These are the activations of a small neural network, seen along a few directions. Each row is one input.
In each table, some parts of the input vary, and every possible input appears once, in random order.
Descriptions start from the smaller parts, as in this example, which fits no table here: line(4) and (point or ring(9) or (values(3) and ring(5))).
Shared parts are said once, and a part with two or three values counts as separate values.

Other details of the inputs vary at random and push rows far along two fixed directions, the same in every table; ignore that.

A family of inputs:
row 1: [44,-3,0,-2,-31,4,31,-7,34,27,6]
row 2: [-13,-10,19,7,-40,60,19,-5,-4,6,12]
row 3: [43,11,10,23,-13,30,46,-22,12,-9,27]
row 4: [44,-2,22,-17,16,-48,-19,-8,-50,32,-7]
row 5: [-5,-26,1,-7,-10,5,45,-4,39,30,6]
row 6: [-19,30,-20,43,31,-6,-33,6,24,-51,23]
row 7: [9,24,-28,38,-8,-25,-33,-18,11,-60,15]
row 8: [-7,-23,16,-25,38,-42,-6,-12,-52,33,-1]
row 9: [-3,3,-3,-17,-20,39,49,16,-2,-12,21]
row 10: [31,-22,40,-17,56,-25,-24,25,-24,17,-21]
row 11: [-47,22,-7,22,-35,-20,-61,1,22,-9,-10]
row 12: [-2,-1,27,2,21,11,-26,-14,-70,25,-73]
row 13: [-39,33,-42,-9,-12,-24,-33,7,9,-41,9]
row 14: [2,-32,7,-6,-7,7,44,-3,45,20,0]
row 15: [0,9,7,-15,-10,41,52,7,7,-19,17]
row 16: [8,12,5,-22,42,-11,4,8,-67,7,-64]
row 17: [17,-7,51,-38,36,-35,-7,22,-32,-1,-32]
row 18: [-39,37,-36,-5,-13,-36,-31,15,18,-29,6]
row 19: [-43,2,-35,20,-4,-52,-28,1,29,-15,6]
row 20: [-23,20,-40,19,6,-32,-47,26,33,-10,10]
row 21: [-11,-24,-21,-13,-14,21,43,-15,11,22,24]
row 22: [-7,-24,0,7,0,31,55,-15,13,-6,24]
row 23: [9,-7,-26,-14,-4,41,24,10,15,27,28]
row 24: [-10,8,39,21,-22,62,27,-18,9,0,11]
row 25: [6,-37,13,0,-8,7,47,6,45,12,-4]
row 26: [-4,-8,60,-20,13,-15,-39,-9,-41,35,-31]
row 27: [-4,-33,22,-11,44,-23,1,-11,-68,0,6]
row 28: [-10,-4,28,9,-31,63,22,-15,5,-1,8]
row 29: [46,5,-33,21,-23,31,44,-12,5,17,-36]
row 30: [-35,12,8,22,-25,-16,-63,-2,41,-24,-24]
row 31: [5,18,49,-20,52,-11,6,-2,-60,-19,-2]
row 32: [2,7,7,-29,-20,15,42,18,33,18,-1]
row 33: [-38,27,-37,-1,-11,-21,-30,11,5,-52,12]
row 34: [-3,-18,-32,16,-2,31,58,-8,10,20,-36]
row 35: [16,-15,17,-13,55,-4,-19,14,-64,5,11]
row 36: [37,3,-16,-4,-36,9,32,-10,15,31,21]
row 37: [-25,22,-47,15,8,-27,-48,18,27,-11,17]
row 38: [-16,24,-64,41,21,-5,-35,16,17,-25,-40]
row 39: [17,15,-21,25,-16,-49,-44,-6,44,-33,-8]
row 40: [-11,-30,-17,-5,-14,25,47,-11,7,11,27]
row 41: [16,-8,-4,-8,0,24,25,21,42,36,11]
row 42: [6,18,-37,36,-18,-28,-36,-9,3,-53,19]
row 43: [-1,-15,42,2,62,-21,9,-24,-55,-7,5]
row 44: [2,-17,41,3,-39,39,14,6,37,18,-19]
row 45: [-49,20,-20,15,-32,-2,-63,-14,7,-23,0]
row 46: [-15,0,13,-7,-46,41,12,-6,12,39,5]
row 47: [19,-9,27,-10,64,-1,-16,5,-56,-2,7]
row 48: [42,-4,9,-24,18,-31,-21,-24,-65,18,2]
row 49: [13,-2,45,-44,37,-35,-10,14,-32,7,-28]
row 50: [-3,11,-2,-28,-27,14,43,23,20,23,7]
row 51: [-15,-10,11,-2,-44,57,14,-11,-1,16,12]
row 52: [-24,12,-48,20,10,-12,-46,14,13,-34,23]
row 53: [27,-17,34,-24,57,-25,-27,17,-23,25,-17]
row 54: [21,10,-15,32,-16,-49,-41,2,44,-41,-12]
row 55: [38,-7,-18,1,-35,24,33,-14,2,8,27]
Description of these inputs: values(5) and (point or line(10)).
- Changing only the values(5) part turns row 49 into row 14. The same change can be made to row 31. Which row results? => row 43
- Which other rows does row 26 become when the line(10) part takes its other values? List them by row number. => row 2, row 11, row 24, row 28, row 30, row 44, row 45, row 46, row 51
- List by row number the other rows that have the values(5) part in common with row 3. => row 1, row 4, row 7, row 29, row 36, row 39, row 42, row 48, row 54, row 55
- List by row number the other rows that have the values(5) part in common with row 20. => row 6, row 10, row 23, row 35, row 37, row 38, row 41, row 47, row 52, row 53

A family of inputs:
row 56: [10,-5,32,-19,14,-6,6,6,0,14,-1]
row 57: [-29,8,26,3,36,-54,-69,-5,-28,-25,-19]
row 58: [-30,27,-34,23,-55,17,-22,3,47,-16,0]
row 59: [-19,9,-4,-2,57,-67,-70,12,-48,-8,-57]
row 60: [15,-12,21,-8,0,37,47,-14,-26,16,7]
row 61: [-45,21,-39,14,-39,22,-13,6,40,-30,28]
row 62: [13,-11,15,-9,-5,39,42,-8,-33,22,12]
row 63: [15,-16,28,-11,-21,35,26,-4,-17,41,-12]
row 64: [4,-14,26,-8,22,8,8,6,-14,1,11]
row 65: [-9,-15,-6,-23,29,18,33,19,-11,20,-8]
row 66: [-23,15,-25,5,61,-52,-45,9,-48,-27,-29]
row 67: [31,-13,25,-4,0,38,36,-14,-14,23,-8]
row 68: [-17,6,-30,13,-13,-13,-8,12,44,-39,24]
row 69: [-12,15,-60,29,-28,-8,3,-3,47,-24,32]
row 70: [-1,5,-5,3,25,-75,-73,-5,-30,-2,-19]
row 71: [25,2,13,-5,22,1,18,-2,-20,-1,9]
row 72: [16,-16,2,-22,-3,17,40,5,10,23,28]
row 73: [-27,15,-25,34,-46,11,-13,-5,56,-25,-8]
row 74: [37,-7,8,-15,19,-19,-1,-8,-33,18,-8]
row 75: [-7,10,14,10,41,-55,-76,-21,-63,-32,-34]
row 76: [-5,-16,23,-14,5,23,21,-7,-16,8,9]
row 77: [38,-3,14,-5,7,14,20,-5,-6,11,-6]
row 78: [14,3,7,-12,-13,30,10,-10,-29,20,-6]
row 79: [-47,14,-49,13,-17,3,3,24,65,-16,-12]
row 80: [38,-12,13,-22,17,4,40,-4,-32,29,16]
row 81: [-22,7,26,4,39,-58,-68,5,-25,-26,-17]
row 82: [-23,25,-4,3,29,-41,-65,-9,-63,-30,-4]
row 83: [36,-14,2,-14,10,-9,9,-12,-29,31,-2]
row 84: [-23,18,-67,29,-16,12,4,13,52,-24,-20]
row 85: [29,-9,20,-18,12,-25,-8,-1,-23,29,-13]
row 86: [-21,11,-28,14,-35,-11,-4,14,70,-29,13]
row 87: [31,-6,20,-6,-13,23,31,4,20,27,-6]
row 88: [-7,17,-34,42,-29,13,-7,1,55,-38,3]
row 89: [16,-11,25,1,-17,34,29,-5,12,26,-10]
row 90: [27,-12,24,-3,11,33,47,-1,-17,15,12]
row 91: [23,-12,38,-4,11,5,4,2,-17,23,-18]
row 92: [-7,18,-46,29,-26,-4,8,6,50,-44,24]
row 93: [15,-23,4,-24,7,6,29,0,-9,32,26]
row 94: [-5,13,-34,26,-41,-8,-8,10,67,-26,0]
row 95: [0,-21,24,-21,-4,40,35,-1,-23,26,16]
row 96: [3,15,-46,30,-35,-2,-2,2,57,-37,6]
row 97: [21,-18,24,-33,-4,8,37,5,4,42,10]
row 98: [-23,21,-35,40,-24,15,3,-6,46,-43,19]
row 99: [23,-14,16,-8,-14,41,32,-11,-27,29,-7]
row 100: [2,-16,21,-8,0,39,38,-3,6,11,18]
row 101: [25,-18,35,-28,25,16,32,4,-19,22,15]
row 102: [-43,13,-20,22,-40,9,-9,-1,60,-28,5]
row 103: [-17,3,1,-9,32,-77,-69,-1,-26,-5,-6]
row 104: [-35,6,25,-6,35,-61,-83,-3,-57,-17,-22]
row 105: [-9,-2,19,-26,-27,38,25,3,0,32,7]
- Describe the family of inputs behind these rows. => ring(5) and (point or line(9))
- Changing only the ring(5) part turns row 85 into row 74. The same change can be made to row 87. Which row results? => row 77
- Changing only the ring(5) part turns row 78 into row 105. The same change can be made to row 99. Which row results? => row 104
- List by row number the other rows that have the ring(5) part in common with row 64. => row 61, row 65, row 68, row 72, row 76, row 93, row 95, row 100, row 101
- A walk changes only the line(9) part. It starts at row 82 and steps to row 62. List the rest of the walk in order. => row 60, row 98, row 90, row 71, row 92, row 80, row 69

A family of inputs:
row 106: [-8,25,-24,15,-21,-31,-32,-8,10,-29,3]
row 107: [6,4,0,-2,-29,47,72,10,48,12,15]
row 108: [24,-8,22,1,41,-5,15,-11,-52,17,-7]
row 109: [-34,5,-26,7,-6,-34,-28,16,21,-20,-7]
row 110: [-15,-13,22,9,-56,85,44,-7,31,5,7]
row 111: [21,-5,-17,0,-37,58,45,7,51,37,3]
row 112: [-33,12,-29,2,-2,-29,-22,12,14,-32,0]
row 113: [-26,-14,42,-22,11,23,-7,-10,-65,20,-23]
row 114: [-19,22,-28,6,9,-14,-34,9,16,-34,14]
row 115: [-34,10,-35,2,8,-24,-22,3,14,-35,7]
row 116: [17,-13,32,-29,34,-5,-12,8,-29,38,-11]
row 117: [21,-29,44,-23,30,-13,-7,-1,-23,24,-14]
row 118: [11,-4,-6,-6,-38,51,51,25,50,29,18]
row 119: [23,-20,37,-27,36,-6,5,-5,-38,2,2]
row 120: [-7,26,-36,15,3,-11,-35,1,9,-34,2]
row 121: [-24,4,-36,14,-4,-27,-35,-1,22,-13,-21]
row 122: [7,-17,-34,8,-31,53,69,0,28,19,20]
row 123: [14,-3,34,-23,46,-7,15,-6,-39,11,-3]
row 124: [-26,15,-12,20,10,-29,-31,2,37,-17,-11]
row 125: [29,-9,32,-19,6,-21,-4,-8,-44,35,-12]
row 126: [-25,19,-10,22,2,-32,-25,12,28,-24,-8]
row 127: [22,0,-17,-4,-45,49,60,-15,36,17,27]
row 128: [23,-18,43,-27,26,-12,5,4,-38,5,-4]
row 129: [23,-24,46,-22,23,-16,-1,9,-32,18,-11]
row 130: [-20,19,-21,6,-4,-29,-31,-9,17,-32,22]
row 131: [22,-5,-27,12,-29,63,57,6,30,20,27]
row 132: [3,-26,14,-22,40,-10,13,1,-52,21,6]
row 133: [35,-14,34,-19,20,-8,4,-3,-45,5,-16]
row 134: [-22,13,-44,10,1,-21,-23,-5,7,-35,-5]
row 135: [33,-26,36,-15,24,-9,-8,-9,-30,25,-25]
row 136: [15,-17,39,-29,20,-20,-9,-10,-29,41,-3]
row 137: [26,-21,-14,18,-33,56,63,-4,36,6,24]
row 138: [-12,29,-21,24,-1,-24,-20,0,14,-36,-13]
row 139: [-14,18,-20,28,4,-25,-32,-6,30,-17,-22]
row 140: [28,-13,20,-8,21,-12,3,-19,-57,25,10]
row 141: [-21,15,-12,12,-18,-39,-37,4,24,-16,9]
row 142: [-16,-2,-18,28,8,-22,-28,2,17,-43,19]
row 143: [-19,25,-22,6,-1,-19,-34,18,17,-32,7]
row 144: [23,-1,-15,2,-45,55,50,17,42,30,6]
row 145: [27,-13,30,-20,14,-17,-10,-18,-36,41,-15]
row 146: [10,0,-2,-12,-49,41,61,2,43,19,32]
row 147: [17,1,-6,12,-38,46,65,7,48,25,-3]
row 148: [-21,16,-38,10,-9,-26,-23,4,7,-32,-12]
row 149: [-3,10,-24,20,-1,-18,-30,-8,15,-48,-1]
row 150: [-22,9,-35,16,-12,-31,-29,9,14,-20,-19]
row 151: [16,-16,28,-17,28,-15,4,-11,-50,24,21]
row 152: [-3,6,-15,26,-14,-28,-36,5,22,-33,-14]
row 153: [-55,26,6,31,-12,9,-38,-10,3,-35,-15]
row 154: [-12,27,-27,24,9,-19,-20,-9,14,-39,-6]
row 155: [17,-13,21,-17,42,0,1,7,-50,21,13]
row 156: [31,1,22,-25,23,-1,-1,6,-51,19,-13]
row 157: [-36,1,-28,6,2,-30,-34,7,30,-13,-10]
row 158: [-21,0,16,3,-66,77,42,-16,25,21,18]
row 159: [-12,-2,49,-18,12,33,-19,-4,-63,21,-15]
row 160: [12,-12,30,-7,48,-8,16,-3,-45,16,5]
- Describe the family of inputs behind these rows. => values(5) and (point or (values(2) and line(5)))
- Changing only the values(5) part turns row 109 into row 126. The same change can be made to row 148. Which row results? => row 138
- Which other rows does row 119 become when the values(2) part takes its other values? List them by row number. => row 149
- Which other rows does row 115 become when the values(5) part takes its other values? List them by row number. => row 114, row 119, row 123, row 130
